A small network was shown many inputs. Here are its activations along a few directions, one row for each input.
Each table varies a few parts of the input and shows all the possible inputs, shuffled.
A made-up example of a description, with smaller parts first: line(6) and (point or ring(11) or (values(2) and ring(8))).
Shared parts are said once, and a part with two or three values counts as separate values.

Other details of the inputs shift rows strongly along three fixed directions, in all tables alike. That doesn't count.

Table:
x1: [-10  38 -17 -29   6 -13 -22 -10  37  16  38  47  60]
x2: [-36 -42 -46 -58  14  70  17 -51 -42   1 -41 -98  25]
x3: [ -5 -46  -4  42   4  21  34  -1 -29 -31 -50 -59 -46]
x4: [-34  -7 -69 -30  68  61 -26 -11  21 -33 -32 -36  70]
x5: [ -6  32  -9 -40  10 -13 -28 -15  41   9  37  43  59]
x6: [ -3  31  25  37  53 -51  -7  59  14 -10  46  37 -36]
x7: [-12  -5  10 -32 -29  -2  25 -37 -31  40  27 -29   1]
x8: [-33  21 -63 -23  47  25  -6  -4  23 -11  -5  -1  63]
x9: [ 15  40   8  -2 -41 -31 -23   7  47  30  23  83  52]
x10: [-19  17 -32 -32  30  12 -24 -18  33   0  16  11  68]
x11: [-14  12 -49 -10 -13  10 -15  -1  40  -3 -39  34  64]
x12: [-10 -11 -60 -23  54  30 -34  18  13 -39 -54  -4  29]
x13: [  0   6  33  29 -11  -7  35  -3 -33  21  36 -22 -44]
x14: [  24  -18   36  -39 -101  -38    6  -39  -12   44    4   22    0]
x15: [  5  -5 -29  32  84  23 -24  43  18 -70 -36  -1 -14]
x16: [ -2   5  29  25 -13 -10  34   1 -34  24  35 -22 -48]
x17: [-23   3 -50 -25  65  33 -21  11  21 -35 -16 -17  36]
x18: [ 11  31  -3 -64  -5  -9 -38 -19  42   6  36  50  65]
x19: [-11 -37  28  19  41  16  23  11 -49 -17  -1 -78 -71]
x20: [ 34 -29  54  21 -10   2  -2 -14 -24  -8  12 -19 -49]
x21: [ 47  28  46  10   7 -44 -50  28  43 -23  37  84 -10]
x22: [  3 -24  -7 -70 -32  32  -5 -52 -36  21 -15 -50  15]
x23: [ 39  45  22 -62 -32 -28 -62 -20  50  13  48  84  58]
x24: [ 25 -27  19 -39 -43  13   0 -44 -24  13  -3 -20 -10]
x25: [ -48    3 -100  -11   35   44    1   21   12  -11  -81  -15   61]
x26: [-25  34 -51 -17  13  17 -13  -6  23  11   6  22  64]
x27: [-28 -28  -4  36  70  27  35  13 -34 -30  -7 -82 -56]
x28: [-31  20 -40  65  89  19  -2  50  11 -35  -6 -11   0]
x29: [ -8  32 -14 -51  10 -23 -26  -5  34  12  32  44  53]
x30: [  5 -23  -6 -68 -33  35  -2 -57 -35  17 -14 -52  15]
x31: [  4  56  19  35  35 -61 -19  69  27   1  50  75 -18]
x32: [ 20 -18  58  52 -41 -26  38   9 -22   7   4  -9 -69]
x33: [ -5  29 -29   2  -8 -11  -6  24  34   7 -12  49  35]
x34: [ 25 -30  42  46  -2  -7   8   6 -16 -23  -8 -14 -67]
x35: [ 42 -15  44 -40 -89 -20  -1 -54  -6  32  16  24  -1]
x36: [ -5  44 -27 -16 -16  -6 -12   8  34  19  12  58  58]
x37: [  5 -53  16  38  12   9  23  12 -46 -24 -43 -59 -80]
x38: [  8 -10  29 -58 -45  14  -2 -61 -14  32  33 -20  21]
x39: [  7  14   7  58  17 -28 -14  48  40 -22  -7  49  -3]
x40: [-22 -18   6  57  17  18  49  27 -54   0 -19 -62 -68]
x41: [ 26 -12  29 -52 -50  18 -15 -63 -16  27  22 -20  21]
x42: [ 21  19  78  21 -47 -54  27   5 -33  46  72  18 -65]
x43: [ -8 -16 -58   7  42  35 -29   5  29 -42 -56  -1  41]
x44: [ 13 -25  14 -29 -85  -1   9 -58  -8  28 -13  -3  19]
x45: [-40 -32 -60  -7 -20  74  39 -43 -34  15 -70 -78  31]
x46: [-32 -19 -17  41  21  28  42  24 -51   3 -33 -65 -46]
x47: [ 36  37  17 -50 -14 -30 -50  -1  41   1  40  68  33]
x48: [ 27  -7  25 -63 -52  16  -6 -61 -18  22  19 -17  15]
x49: [  6  -8  65  46   2 -20  28  -4 -31  17  57 -28 -59]
x50: [  9  10  38 -45 -64 -26  17 -49 -15  59  62   8   8]
x51: [  3  38  23  68  28 -29  -3  62  20 -11  29  49 -30]
x52: [ 15 -20  54  46 -41 -34  35  17 -29  13  -2  -8 -73]
x53: [ 22  11   8  33  66 -26 -38  66  27 -56  -4  45 -33]
x54: [ -7  -7  16 -64 -42  -7  10 -51 -22  48  31 -20  18]
x55: [  5  34  25  73  30 -28  -6  61  22  -9  31  46 -24]
x56: [ 26 -35  65  55 -39 -26  21  -3 -22  -2   6 -15 -66]
x57: [-27 -26 -17  64  34  26  45  37 -40 -19 -54 -62 -58]
x58: [ -3  30  11  40  84 -27 -13  55  34 -43  35  30 -21]
x59: [-35 -18 -97 -18  30  36 -12   6  22 -38 -89 -14  61]
x60: [ 14 -30  32  46 -15 -21  24  16 -17 -18 -15 -16 -65]
x61: [ 36 -18  40 -46 -90 -28  -4 -46 -11  38  10  24  -5]
x62: [-30 -12 -43 -19 -30  48  36 -33 -35  31 -30 -53  22]
x63: [ -9 -25 -22 -28 -68  21  29 -44 -17  32 -38 -29  23]
x64: [ 21   8   0  47  52 -30 -28  63  39 -55 -12  50 -32]
x65: [-29  12 -68  17  35  33   5  25  22 -22 -54   1  41]
x66: [  8  15  19  54  13 -52  -6  69  24 -17  -7  53 -37]
Description of these inputs: line(6) and ring(11).
The inputs of x43 and x37 match in every part but the line(6) part. If x41 is changed in the same way as x43 into x37, which row does it become?
Answer: x22
The inputs of x29 and x10 match in every part but the line(6) part. If x57 is changed in the same way as x29 into x10, which row does it become?
Answer: x9
Change only the line(6) part in x56. List by row number the other rows that result.
Answer: x3, x14, x44, x59, x60
A walk changes only the line(6) part. It starts at x31 and steps to x42. List the rest of the walk in order.
Answer: x16, x13, x26, x28

Table:
x67: [-15  16 -61   2   1  20 -17   2  43  -8 -37  34  73]
x68: [-14 -37  -4  72  44  18  29  42 -31 -40 -53 -57 -71]
x69: [-21  34 -58 -61   9  -5 -32  -6  49   7   4  51  93]
x70: [ 26  38  35  18   4 -32 -30  13  45  -1  55  67  16]
x71: [ -5 -22  14 -13 -23  25  37 -30 -57  25   2 -66 -36]
x72: [ 18  14  46  68  71 -46 -14  68  26 -51  35  34 -64]
x73: [ 35   3  58 -16 -91 -57   5 -22   8  42  34  54 -10]
x74: [  1 -39  25 -10 -21  21  27 -44 -45  11   0 -68 -33]
x75: [ -1 -16   1  77  47   8  20  59 -19 -45 -40 -26 -73]
x76: [  2  15  33  52  54 -33  -1  61   1 -23  28  11 -58]
x77: [ 16  59  33  29  16 -52 -29  43  52   1  66  92  12]
x78: [-16  17 -78 -28  12  18 -33  12  41 -14 -53  40  77]
x79: [ -2 -44  11   4 -51  14  38 -33 -43  19 -31 -54 -32]
x80: [-46   6 -98 -37  59  55 -15   2  10 -18 -51 -27  70]
x81: [  9 -39  30 -46 -64  30  24 -75 -57  41   7 -66 -14]
x82: [-17  -5  -7  15  36   3  14  16 -14 -12  -2 -29 -21]
x83: [-23 -16 -58 -58   8  52 -12 -43   0  -1 -37 -39  64]
x84: [  53   15   79  -69 -111  -38  -10  -63   -8   66   74   47    7]
The inputs of x80 and x78 match in every part but one. If x77 is changed in the same way as x80 into x78, which row does it become?
Answer: x67
What is each input in this table made of?
Answer: values(3) and (point or line(5))
A walk changes only the line(5) part. It starts at x84 and steps to x81. List the rest of the walk in order.
Answer: x83, x74, x72
